Each row below is a small network's average activation on inputs in which a field has the value named, seen along a few directions.
Related values have similar rows: they may be neighbours, one step apart, or belong to one group.

Other fields shift rows strongly along one fixed direction, in all tables alike. That doesn't count.

Field D:
d10: [ 0.33 -1.21  2.33 -0.66  1.41 -2.78 -1.82 -0.05  0.63  0.12  2.83  0.76
 -2.56  0.66  1.34 -4.38  1.41 -1.91 -3.33]
d4: [ 0.10  1.30 -2.63  1.74 -1.13  0.56  0.08  0.85 -1.59 -1.04 -0.96 -1.60
  2.10 -2.14 -3.35  3.67 -1.26  0.80  1.46]
d12: [-0.96  1.09 -1.33  2.01 -0.02 -0.47  1.54  1.34 -0.26  0.91 -1.35 -1.62
  0.73 -2.88 -2.78  3.08 -0.67  0.75  1.34]
d11: [ 0.06  1.33  0.89 -0.39 -2.00  2.44 -1.05  0.29  1.45 -3.61 -2.03  1.20
  0.02 -0.75  2.24  2.61 -0.64  0.84  0.43]
d5: [-0.25 -0.53 -0.61 -0.90  1.26 -1.70 -1.35 -0.44  0.59 -2.04 -0.29  0.27
  0.39 -1.09  0.68 -0.51  1.20 -0.29 -1.48]
d6: [-0.94  0.74  2.50  0.39 -1.08  0.40 -1.36 -0.54  1.47 -1.52  0.67  1.12
 -2.32 -0.25  0.36  0.57  0.37 -0.79  0.25]
d9: [ 0.67 -0.41 -1.68 -0.71  1.51 -0.57 -0.29 -0.71 -1.25  2.59  0.87 -0.25
  1.18  0.38 -0.69 -2.80  0.80  0.69 -0.38]
d3: [ 0.38 -1.82  1.81  0.20  1.87 -3.62 -0.03 -0.35 -0.32  2.92  3.67  0.86
 -0.20  3.19 -0.25 -4.55 -1.89 -2.45 -3.12]
d2: [ 0.34  2.17  0.18 -0.47 -2.39  2.76  0.86 -0.80  0.95 -3.01 -2.83 -1.29
 -0.16 -1.06  1.07  4.77 -0.02  0.25  1.97]
d1: [-0.46 -0.41 -0.48 -1.02 -1.21  0.73 -0.51  0.10 -0.28 -1.60 -1.16 -0.12
  0.68 -2.09 -0.09  0.83  1.95  0.01 -0.23]
d7: [-0.29 -1.28 -2.62 -0.02  1.55  0.62  0.63 -1.35 -1.55  1.27 -0.66 -1.23
  0.56 -1.29  0.08  1.24  1.03  2.14  1.99]
d13: [ 0.38 -2.47  2.93 -0.91  1.83 -1.10 -0.04  1.22  0.40  3.56  4.34  2.63
 -2.51  6.52  1.71 -7.37 -1.52 -2.88 -1.82]
d8: [ 0.62  1.50 -1.28  0.73 -1.60  2.72  3.36  0.44 -0.23  1.44 -3.09 -0.74
  2.10  0.80 -0.32  2.84 -0.75  2.84  2.91]
The values of D form 5 separate groups.
List the group mates of d7, in the order listed.
> d9
List the group mates of d6, in the order listed.
> d11, d2
List the group mates of d3, in the order listed.
> d4, d12
List the group mates of d10, in the order listed.
> d5, d1
